Each row below is a small network's average activation on inputs in which a field has the value named, seen along a few directions.
Related values have similar rows: they may be neighbours, one step apart, or belong to one group.
In the rows, 500 means zero.
Strong random noise was added to every row along 19 fixed directions; ignore it. To show where, here is one row again and again, with new noise each time:
[498 660 508 512 507 547 230 409 757 527 618 527 341 709 414 558 443 444
 363 501 630 536 654 504 634 378 543 477 305]
[615 290 619 458 608 534 629 393 215 391 640 496 416 516 610 527 386 577
 489 577 312 455 316 654 477 633 670 525 676]
[581 465 407 492 521 369 416 114 509 466 364 472 613 488 599 373 624 582
 359 425 646 599 277 509 459 320 438 616 841]
[617 601 623 709 506 493 493 338 477 432 539 621 327 693 475 378 433 323
 509 668 604 259 625 453 788 815 509 372 496]
[480 460 580 661 347 444 578 455 554 407 509 660 459 425 495 583 443 579
 570 429 573 474 612 252 483 617 453 585 381]
[476 549 600 604 590 457 470 647 509 475 658 623 370 434 493 442 350 517
 308 542 467 340 661 492 540 566 507 539 478]
[629 647 421 416 301 541 599 527 469 296 260 488 567 443 538 453 631 591
 771 659 459 457 483 472 495 421 537 476 646]
[525 479 398 593 585 512 631 421 553 341 426 506 482 414 478 369 529 576
 275 530 391 394 646 559 523 536 558 507 866]
[626 587 602 600 459 501 453 576 368 550 439 421 497 541 629 429 484 614
 466 373 641 372 260 468 543 547 532 396 515]
[681 500 346 290 537 619 353 547 452 501 614 493 847 519 577 554 581 502
 501 418 672 762 219 392 494 180 504 394 604]
[569 507 666 641 513 285 474 204 457 564 374 354 320 546 454 578 655 515
 531 456 591 554 538 614 490 402 642 618 512]
[306 525 416 453 355 612 568 375 450 683 429 702 939 591 478 639 594 519
 587 360 418 466 294 430 428 327 516 421 525]
[523 610 654 459 390 645 321 462 360 632 489 578 529 677 519 470 566 799
 578 570 195 490 380 692 378 412 551 432 491]
[491 463 598 635 566 625 349 545 401 647 494 576 399 630 529 574 561 553
 440 465 509 482 597 515 503 519 588 391 413]
[415 430 515 300 610 650 272 689 603 453 541 266 622 552 599 488 471 587
 394 508 533 496 469 469 231 398 427 399 567]
[380 621 562 445 486 483 539 564 315 714 376 466 584 385 385 614 674 679
 582 383 643 537 578 621 371 331 560 569 454]
[349 423 496 519 713 522 479 562 446 467 195 394 532 502 486 739 392 414
 407 392 715 479 546 542 360 321 595 507 661]
[395 432 485 379 692 512 662 537 332 354 462 494 443 310 677 364 558 445
 341 616 655 265 574 521 432 518 561 527 746]
[316 260 278 313 616 598 542 341 501 577 475 578 549 419 490 593 557 363
 468 440 631 744 492 440 428 478 371 570 528]
[502 557 523 373 552 567 480 485 503 367 519 682 627 465 411 450 376 472
 525 657 400 620 527 450 425 437 325 492 612]
[664 467 362 781 435 271 388 446 639 412 399 627 434 391 637 518 438 535
 527 542 438 468 468 359 546 339 442 636 568]


Field Dinu:
u20: [447 583 373 420 575 402 563 520 623 612 559 363 556 468 337 554 557 363
 400 397 511 615 510 670 582 328 623 580 512]
u4: [507 299 526 566 645 513 482 502 711 436 683 366 404 523 554 447 514 391
 409 543 267 585 595 401 417 539 464 379 388]
u17: [580 561 567 531 436 548 474 580 514 575 382 473 525 627 452 559 437 364
 587 388 514 648 314 467 580 520 464 366 306]
u18: [555 335 208 394 699 654 367 462 490 486 669 385 530 541 641 392 591 585
 384 646 568 408 595 680 588 515 594 446 745]
u3: [549 508 580 406 558 539 366 665 637 415 640 345 492 579 280 673 336 492
 397 402 557 758 608 543 463 453 557 570 453]
u6: [583 460 488 531 567 541 450 576 558 408 525 420 540 543 596 491 535 427
 459 503 584 498 518 386 511 416 522 362 453]
u14: [575 470 550 660 604 470 313 474 461 556 377 543 199 552 699 508 596 526
 600 681 307 531 531 559 429 307 545 457 336]
u13: [548 582 393 691 435 442 569 398 556 642 421 469 340 404 385 363 563 623
 630 467 577 532 613 541 636 765 297 512 358]
u15: [535 428 425 559 451 531 375 404 582 486 470 399 439 685 736 508 569 413
 604 630 498 266 436 503 578 488 607 357 401]
u7: [495 600 621 438 504 526 483 458 550 398 498 430 311 529 545 521 484 445
 618 655 573 434 581 468 470 466 505 439 303]
u8: [521 591 516 491 464 372 327 529 461 513 422 621 404 543 543 366 599 361
 577 770 452 417 646 571 556 500 467 614 570]
u5: [397 532 242 615 644 693 716 665 498 668 306 666 545 438 578 383 691 196
 359 422 431 457 531 436 695 456 531 197 509]
u16: [406 489 556 408 537 362 636 483 465 234 347 666 715 530 352 637 357 149
 483 591 537 514 582 440 513 403 609 669 798]
u1: [467 455 657 472 396 589 385 549 568 321 671 528 529 713 663 605 481 502
 387 464 609 300 601 385 511 474 795 475 409]
u11: [585 383 520 539 594 547 431 308 249 723 468 540 486 505 684 362 649 513
 566 489 541 621 231 488 446 551 264 363 439]
u10: [488 591 492 536 434 767 514 722 514 529 451 537 619 582 510 438 628 582
 474 450 379 457 556 424 512 531 589 235 503]
u2: [418 424 491 545 495 334 455 478 584 412 326 389 216 409 662 561 484 394
 705 693 659 339 631 441 408 491 391 602 318]
u9: [560 342  42 490 462 602 493 558 725 320 485 551 260 427 707 645 405 495
 458 510 449 557 486 440 646 345 567 573 401]
u12: [403 416 729 365 436 463 403 618 462 554 421 302 601 660 604 449 660 424
 372 345 399 537 309 531 313 459 699 526 622]
u19: [493 634 619 699 310 171 376 616 613 441 148 425 501 391 609 340 606 580
 363 373 642 316 479 393 386 408 444 716 677]
A value of Dinu combines one of 5 hidden first parts with one of 4 second parts; all combinations occur once.
Changing only the second part turns u14 into u20. u16 has the same second part as u14; what does that change turn u16 into?
Answer: u3
Changing only the second part turns u11 into u9. u1 has the same second part as u11; what does that change turn u1 into?
Answer: u6
Changing only the second part turns u18 into u13. u2 has the same second part as u18; what does that change turn u2 into?
Answer: u19

Field Mugib:
m4: [321 263 513 248 625 611 641 393 446 356 604 432 413 432 693 550 440 511
 380 448 612 479 394 514 361 507 623 568 500]
m6: [431 386 545 579 598 445 493 465 533 510 549 647 549 542 513 646 454 291
 401 489 463 502 573 390 503 376 568 504 447]
m12: [449 591 617 388 539 581 424 277 336 671 469 608 412 530 405 411 591 630
 556 598 437 661 512 680 431 491 392 520 489]
m1: [711 510 264 478 480 569 417 363 584 405 450 369 441 488 638 389 547 634
 532 500 641 611 287 443 558 471 401 433 592]
m7: [561 660 470 526 524 543 413 630 512 545 484 439 527 518 441 380 342 672
 425 497 446 405 430 676 551 537 408 423 565]
m15: [434 361 638 611 458 435 497 465 520 508 440 381 500 511 578 463 457 570
 488 339 564 471 405 377 346 731 404 531 484]
m3: [518 611 451 323 442 636 404 538 617 459 586 484 507 521 421 393 584 541
 523 608 486 596 642 501 513 459 417 427 441]
m5: [520 593 375 470 504 465 511 530 553 519 475 427 545 428 718 273 566 426
 461 545 577 318 292 449 543 425 360 396 474]
m11: [355 569 629 403 642 594 357 234 590 521 506 496 428 593 306 572 358 643
 404 475 516 721 559 603 293 416 288 521 424]
m2: [409 435 482 457 574 533 555 633 485 553 549 508 628 472 617 578 461 350
 350 269 647 540 295 318 467 388 508 417 405]
m9: [480 658 518 392 498 660 630 600 464 313 364 391 464 397 464 496 591 697
 624 592 569 470 733 543 364 437 520 432 490]
m8: [626 617 610 557 759 445 523 472 330 468 707 266 632 483 574 474 487 589
 482 679 625 118 515 653 468 404 574 313 631]
m10: [466 381 371 315 445 562 455 376 456 368 550 505 507 611 581 604 566 446
 767 742 629 407 624 504 525 563 616 574 511]
m13: [413 473 517 514 572 372 562 446 481 420 519 620 303 337 539 561 387 437
 433 565 664 404 630 493 517 465 512 687 475]
m14: [780 467 421 625 578 440 496 524 400 599 511 510 365 427 663 421 672 505
 358 400 322 678 273 578 653 252 705 449 586]
A value of Mugib combines one of 5 hidden first parts with one of 3 second parts; all combinations occur once.
Changing only the second part turns m1 into m15. m12 has the same second part as m1; what does that change turn m12 into?
Answer: m4
Changing only the second part turns m8 into m5. m11 has the same second part as m8; what does that change turn m11 into?
Answer: m9

Field Saz:
j9: [418 501 492 473 432 486 655 381 259 520 322 624 579 598 372 689 447 492
 619 514 416 417 475 764 586 510 716 632 664]
j7: [509 567 502 461 518 556 535 535 596 416 488 465 661 535 514 447 451 410
 475 501 494 468 418 400 486 444 415 335 515]
j2: [443 475 522 458 439 500 520 563 513 397 377 567 244 468 643 465 469 436
 391 471 528 459 458 468 514 519 555 603 443]
j10: [510 561 639 543 631 449 661 147 514 289 501 526 566 443 467 521 388 549
 416 440 620 566 448 419 414 347 479 484 593]
j8: [447 358 574 481 484 472 580 695 350 432 535 488 682 592 539 803 242 359
 651 475 543 294 387 492 516 554 730 531 473]
j5: [504 382 470 481 430 412 635 565 458 580 615 449 593 369 388 491 411 574
 572 426 339 605 404 496 434 723 325 606 483]
j1: [439 472 317 410 406 498 447 423 551 604 611 549 541 513 452 551 526 499
 593 523 578 502 544 496 579 570 458 591 448]
j12: [503 398 470 390 367 488 315 408 561 578 305 241 458 634 661 355 880 353
 771 631 641 533 479 418 440 619 399 430 426]
j3: [515 590 597 560 337 562 347 849 510 568 260 492 616 608 390 504 563 534
 600 538 233 498 558 496 407 504 524 425 602]
j6: [424 489 543 389 504 497 388 374 622 458 648 294 666 701 605 375 500 417
 578 675 453 235 402 505 410 615 445 390 542]
j11: [667 548 636 727 544 311 436 402 560 477 859 623 463 522 435 480 427 434
 426 506 702 459 664 355 731 585 530 543 365]
j4: [537 386 455 437 584 598 489 412 443 358 500 393 462 482 510 665 437 621
 717 700 560 488 642 566 368 510 489 508 556]
The values of Saz form a line.
List every value one step from j10, in the order listed.
Answer: j6, j11
List every value one step from j7, in the order listed.
Answer: j9, j8
List every value one step from j3, in the order listed.
Answer: j1, j4

Field Daso:
t10: [416 427 485 571 558 457 706 428 435 472 331 534 568 355 417 463 351 556
 591 590 251 460 468 551 345 625 243 496 650]
t2: [470 632 364 628 709 528 538 370 514 674 556 483 327 477 590 500 294 500
 357 423 633 283 320 627 655 416 416 330 311]
t7: [355 253 245 451 674 554 315 443 663 412 638 609 707 595 623 461 443 474
 290 763 104 300 632 632 370 389 509 557 857]
t9: [768 365 628 665 739 438 312 462 321 569 625 249 490 522 727 460 495 635
 639 573 522 522 296 484 374 456 398 291 429]
t6: [523 444 753 773 627 290 539 467 494 596 639 498 675 465 328 613 513 331
 411 289 695 629 634 289 476 516 456 485 402]
t11: [520 498 461 460 177 554 570 507 801 398 666 347 480 565 420 549 674 639
 505 327 526 524 664 390 589 601 750 555 356]
t12: [576 241 394 388 465 425 300 526 372 551 580 495 601 574 595 524 701 332
 604 589 736 580 550 432 570 618 542 635 584]
t3: [682 327 520 529 534 449 548 499 570 338 670 505 525 526 450 597 439 186
 511 525 525 710 522 283 634 564 537 479 513]
t5: [409 456 573 303 602 598 592 548 398 485 576 517 530 392 572 435 495 405
 407 415 741 583 391 333 415 552 389 453 466]
t8: [459 524 541 415 331 500 539 368 542 445 366 411 368 696 573 285 553 387
 341 446 475 365 288 554 628 780 617 541 694]
t1: [506 500 463 643 377 611 220 635 557 541 415 716 619 657 697 514 519 481
 574 492 644 414 478 241 535 496 435 378 385]
t4: [622 516 521 374 324 563 523 292 536 302 328 417 544 588 473 513 592 419
 862 622 628 670 414 323 483 581 375 436 496]
The values of Daso form a line.
Going along Daso from t9 by way of its neighbour t11, in what order are t7, t12, t5, t1 met?
Answer: t1, t7, t12, t5
List every value one step from t3, in the order listed.
Answer: t2, t4
